Here are a small network's activations along a few directions, averaged over the inputs that share one value of a field.
Related values have similar rows: they may be neighbours, one step apart, or belong to one group.
In the rows, 128 means zero.

Other fields vary at random and push rows far along one fixed direction, the same in every table; ignore that.

Field Gigor:
b12: [142 127 130 107 135 124 123 128 138 128 135 145 119 134 126 127 126 120
 121 111 113 138 124 112]
b7: [107 134 123 145 126 141 137 124 122 145 122 111 115 134 128 131 108 132
 135 149 144 121 135 149]
b6: [147  98 144 167 141 127 105 108 111 139 112 100 123 111 125 129 169 119
 102 130 117 130 117 131]
b16: [ 62 194 101 117 103 158 202 150 152 146 161 136 177 157 141 126  29 143
 170 144 154 119 154 165]
b17: [188  88 129 103 152 124  50 110 122  89  89 107  88 106 108 129 217 133
 113 128 117 101  93  89]
b13: [ 91 168 146 134 122 137 191 145 134 155 161 132 145 115 128 104  67 133
 138 136 134 114 142 138]
b9: [105 138 149 158 132 136 169 141 122 151 144 136 155 129 141 131  70 123
 136 123 131 159 149 147]
b3: [152 112 120 109 115 122  86 118 140  98 119 128 114 142 129 131 170 138
 126 112 116 130 127 113]
b5: [173  73 123 152 132 102  84 110 110 109  93 108  99 102 128 131 217 119
  81 136 109 109  93 102]
b2: [115 159 124  98 128 142 152 137 151 124 167 143 134 145 130 108  88 133
 165 121 138 141 144 133]
b15: [103 148 124 121 117 138 136 141 142 136 147 135 148 148 135 128  79 142
 164 107 153 157 152 146]
b8: [171  92 133 122 155 110  65 106 112  91  91 107  79 101 108 120 230 128
  86 132 121 100  84  88]
b14: [ 91 176 112 123  95 132 197 149 147 146 160 162 170 154 130 136  49 128
 150 131 133 141 154 161]
b1: [164 106 153 122 144 112 107 128 111 127 119 132 107 106 125 121 174 107
 106 116 111 132 119  90]
b4: [123 118 114 125 121 121 122 110 121 119 111 118 118 121 120 126 153 133
 114 150 125 110 110 123]
b18: [138 120 129 137 129 116 114 130 124 126 118 139 125 133 136 153 134 125
 132 114 121 151 134 137]
b10: [128 104 119 131 139 139  90 128 118 119 106 106 123 138 123 140 146 134
 140 122 136 121 125 136]
b11: [104 150 129 133 117 124 174 143 127 157 148 157 163 128 143 134  77 112
 126 143 132 130 148 145]
A value of Gigor combines one of 6 hidden first parts with one of 3 second parts; all combinations occur once.
b14 and b18 share the first part; b14 and b16 share the second. Which value has the first part of b16 and the second part of b18? -> b10
b2 and b3 share the first part; b2 and b13 share the second. Which value has the first part of b13 and the second part of b3? -> b5
b11 and b9 share the first part; b11 and b4 share the second. Which value has the first part of b4 and the second part of b9? -> b7

Field Zibif:
p7: [139 146 171 147 127 129 161 138 130 156 153 143 134 124 131 120  96 114
 127 113 121 167 156 130]
p16: [125 135  96  93  99 127 126 124 146 106 127 147 131 149 116 127 129 141
 132 136 128 107 126 123]
p13: [142 129 125  97 122 112 118 122 134 102 125 134 107 114 127 113 166 131
 110 153 128 102 114 102]
p3: [107 158 135 101 140 160 125 141 156 134 156 139 151 153 140 134  57 143
 176 103 140 151 159 150]
p17: [104 159 107 110 104 131 157 163 136 121 127 141 156 153 131 156  85 136
 165 126 137 126 147 153]
p11: [113 111 119 165 108 123 126 124 121 144 106 115 136 138 136 150 116 137
 118 115 129 147 132 144]
p15: [166  78 104 125 132 126  40  87 120 100  78  82  69 132 105 127 236 140
 106 132 128 105  92 108]
p9: [142 127 119 128 137 115 150 122 119 128 115 154 114 113 130 133 138 114
  94 147 112 107 105 103]
p12: [162  81 135 129 141 106  85 128 117 105 128 147 114 137 135 130 169 112
 127  97 124 174 131 112]
p14: [161  86 112 128 118  92  72  96 114 105  91 147 107 131 134 157 209 125
 100 104  89 141 112 103]
p6: [106 160 147 110 140 123 169 152 128 156 156 146 133 106 129 119  69 114
 139 132 137 131 135 127]
p4: [ 81 177 133 149 100 129 240 152 147 173 184 158 196 138 146 126  22 113
 138 142 115 150 158 174]
p8: [ 88 153 112 146 132 157 151 126 133 134 133 111 145 144 128 139  68 154
 183 144 160 146 142 182]
p2: [123 106 142 148 150 136 129 122  98 147 108  94 129 105 123 128 147 102
 100 169 122  98 113 132]
p10: [142  92 148 195 135 118 111 122  94 159 111 114 135  97 133 131 160 116
  99 135 139 118 131 140]
p18: [109 138 138 142 150 146 126 120 122 112 122  90 115 118 111 105 152 145
 114 140 138  90 109 129]
p5: [172 103 147 107 145 126  86 126 127 103 125 110  81 105 122  99 188 129
 122 108 111 107 111  75]
p1: [123 165 116  85 126 148 133 140 164 119 158 130 151 146 128 111  97 138
 154 109 147 137 132 119]
A value of Zibif combines one of 6 hidden first parts with one of 3 second parts; all combinations occur once.
p14 and p12 share the first part; p14 and p17 share the second. Which value has the first part of p17 and the second part of p12? -> p3
p5 and p18 share the first part; p5 and p7 share the second. Which value has the first part of p7 and the second part of p18? -> p10
p15 and p1 share the first part; p15 and p2 share the second. Which value has the first part of p2 and the second part of p1? -> p6

Field Kibo:
h5: [158 107 124 112 122 115  90 113 134 102 125 133 107 131 123 116 183 131
 115 113 120 131 119 101]
h7: [135 104 115 130 134 131  97 123 119 115 105 113 129 127 127 138 154 132
 130 131 132 117 117 127]
h10: [147 102 134 146 137 125 104 114 121 126 115 120 119 129 127 139 154 123
 119 123 116 145 124 133]
h8: [108 147 132 139 120 137 170 131 131 149 144 117 145 120 129 109 106 125
 118 149 128 104 129 135]
h3: [121 150 123 109 122 122 162 141 134 128 138 155 143 130 131 135 102 122
 131 137 118 123 130 129]
h1: [142 102 131 156 121 107 116 118 115 133 114 135 127 123 135 141 154 120
 105 117 114 145 126 126]
h11: [152 100 146 140 153 116  94 117 106 115 107 112  90 102 117 121 182 125
 107 130 127 121 108 107]
h9: [ 74 182 130 127 127 154 192 153 146 162 168 133 166 140 137 123  22 135
 169 126 152 143 154 163]
h4: [130 133 134 109 134 131 132 137 124 136 133 145 125 129 131 131 108 115
 135 130 129 133 138 119]
h6: [127 144 134 121 123 139 127 139 143 124 144 124 138 137 129 121 115 139
 149 110 134 131 142 133]
h2: [113 136 105 120 116 131 125 120 134 119 116 122 120 140 123 134 129 142
 131 140 136 116 121 137]
The values of Kibo form a star with 5 arms.
Which values are neighbours of h1? Give them in the order they are listed. -> h10
Which values are neighbours of h5? Give them in the order they are listed. -> h6
Which values are neighbours of h8? Give them in the order they are listed. -> h11

Field Pesa:
u9: [165  86 121 127 134 108  84  96 112 106  94 113  87 105 115 116 222 122
  78 146 112  95  88  88]
u7: [101 139 123 159 100 116 169 130 127 141 137 143 148 145 138 140 100 127
 123 134 126 149 146 160]
u1: [129 123 144 138 138 122 128 135 120 137 135 129 125 117 131 122 123 122
 128 111 130 142 132 121]
u8: [123 148 159 140 140 136 167 137 132 149 160 125 138 114 128 105  99 118
 127 129 124 133 137 132]
u2: [120 128 124 141 119 131 145 133 127 151 128 137 154 135 140 146  97 118
 130 127 120 138 140 143]
u11: [151 122 110  94 117 122  99 126 145  98 129 144 130 140 127 126 156 137
 135 110 123 128 124 107]
u5: [131 114 124 125 147 137 102 120 124 115 116 113 114 133 121 133 140 133
 140 130 136 134 120 134]
u4: [ 98 184 125  95 115 140 177 147 156 141 164 157 145 149 131 126  51 133
 159 121 135 142 151 142]
u6: [139 109 123 137 132 139  79 114 127 112 104  89 107 129 118 127 173 147
 129 123 137 111 117 128]
u3: [113 139 130 122 127 135 140 139 127 136 137 139 137 135 134 130  95 125
 144 131 142 137 145 136]
u10: [137 115 125 129 139 123 119 129 113 122 104 121 123 108 125 136 152 124
 114 145 123  99 109 117]
The values of Pesa form a star with 5 arms.
Which values are neighbours of u5? Give them in the order they are listed. -> u6, u3
Which values are neighbours of u7? Give them in the order they are listed. -> u2
Which values are neighbours of u11? Give them in the order they are listed. -> u4
